Each row below is a small network's average activation on inputs in which a field has the value named, seen along a few directions.
Values that are neighbours, or in one group, have similar rows; names and order tell nothing.
In the rows, zero is written as 500.
Strong random noise was added to every row along 4 fixed directions; ignore it. To show where, here is one row again and again, with new noise each time:
[621 743 431 482 538 338 613 747 423 352 588 585 543 446 397 194 434]
[536 471 421 527 457 671 562 559 505 499 607 439 329 484 590 392 521]
[380 443 605 684 558 776 554 684 384 192 532 318 254 652 722 318 473]
[392 647 596 709 499 527 691 825 409 180 568 479 207 714 671 148 518]
[463 464 530 604 554 726 542 653 405 279 548 353 337 566 649 347 454]
[443 470 574 539 491 600 337 333 462 476 565 492 586 346 339 374 578]


Field Fer:
z7: [532 760 493 545 544  70 668 814 532 472 347 741 438 518 494 506 391]
z6: [381 247 675 557 559 833 201 138 442 419 499 372 670 306 357 516 595]
z12: [533 519 210 378 361 482 657 548 536 520 475 654 403 522 441 650 518]
z1: [448 478 799 657 730 553 453 575 351 173 413 199 621 756 643 347 381]
z4: [594 555 326 376 705 295 514 706 354 299 560 378 826 557 486 535 378]
z15: [606 585 397 313 323 457 536 281 642 794 638 539 678 534 484 599 604]
z10: [349 771 644 572 404 387 705 697 509 264 409 529 437 825 695 481 458]
z3: [539 377 322 591 284 439 632 426 703 932 666 560  93 658 809 453 763]
z11: [402 390 368 402 670 527 436 492 404 386 354 370 736 509 525 811 371]
z13: [603 515 668 491 788 344 435 711 402 365 313 501 650 409 428 421 346]
z5: [616 611 356 436 388 402 630 722 517 556 448 754 318 432 451 608 468]
z14: [469 510 766 588 657 520 288 517 323 328 361 542 756 239 279 414 326]
z9: [547 626 508 380 351 223 539 373 733 837 439 625 504 469 383 703 486]
z2: [449 459 413 549 595 568 622 764 279  69 519 413 455 776 630 396 391]
z8: [699 498 546 385 649 443 592 577 584 653 420 405 446 546 626 610 310]
Each value of Fer is a pair of two hidden parts, and every pair occurs once (5 first parts, 3 second parts).
Changing only the second part turns z4 into z15. z13 has the same second part as z4; what does that change turn z13 into? -> z8
Changing only the second part turns z9 into z7. z10 has the same second part as z9; what does that change turn z10 into? -> z11

Field Minen:
h12: [242 612 431 614 232 326 615 517 546 448 507 762 356 635 453 454 721]
h14: [615 647 653 523 568 468 438 506 436 415 502 590 612 333 296 233 402]
h1: [605 704 534 401 679 410 713 906 422 119 346 375 457 685 674 594 163]
h4: [214 567 591 764 321 294 640 665 539 436 398 731  97 818 626 471 689]
h5: [585 315 252 378 419 544 382 156 613 824 744 420 540 437 384 507 730]
h8: [577 247 518 562 700 681 492 750 377 370 331 392 306 527 685 647 353]
h7: [552 507 661 488 428 445 513 380 624 749 487 578 391 340 395 559 502]
h9: [135 428 719 657 655 464 410 424 387 150 452 338 623 830 516 387 600]
h15: [635 471 294 334 376 710 449 289 518 700 694 509 634 311 391 523 493]
h6: [373 564 684 661 338 293 583 439 764 833 588 575 219 621 684 374 753]
h2: [334 721 633 523 279 346 405 206 488 451 506 679 740 525 200 466 665]
h3: [406 388 699 643 754 720 378 678 270 103 347 443 530 360 509 397 328]
h11: [529 419 191 446 296 654 606 413 642 716 664 671 298 333 523 561 659]
h10: [685 607 355 363 626 396 655 709 548 553 430 336 644 597 681 659 334]
h13: [754 580 493 401 621 402 406 563 405 576 564 394 770 403 460 314 391]
Each value of Minen is a pair of two hidden parts, and every pair occurs once (5 first parts, 3 second parts).
Changing only the second part turns h1 into h4. h7 has the same second part as h1; what does that change turn h7 into? -> h8
Changing only the second part turns h5 into h11. h9 has the same second part as h5; what does that change turn h9 into? -> h12
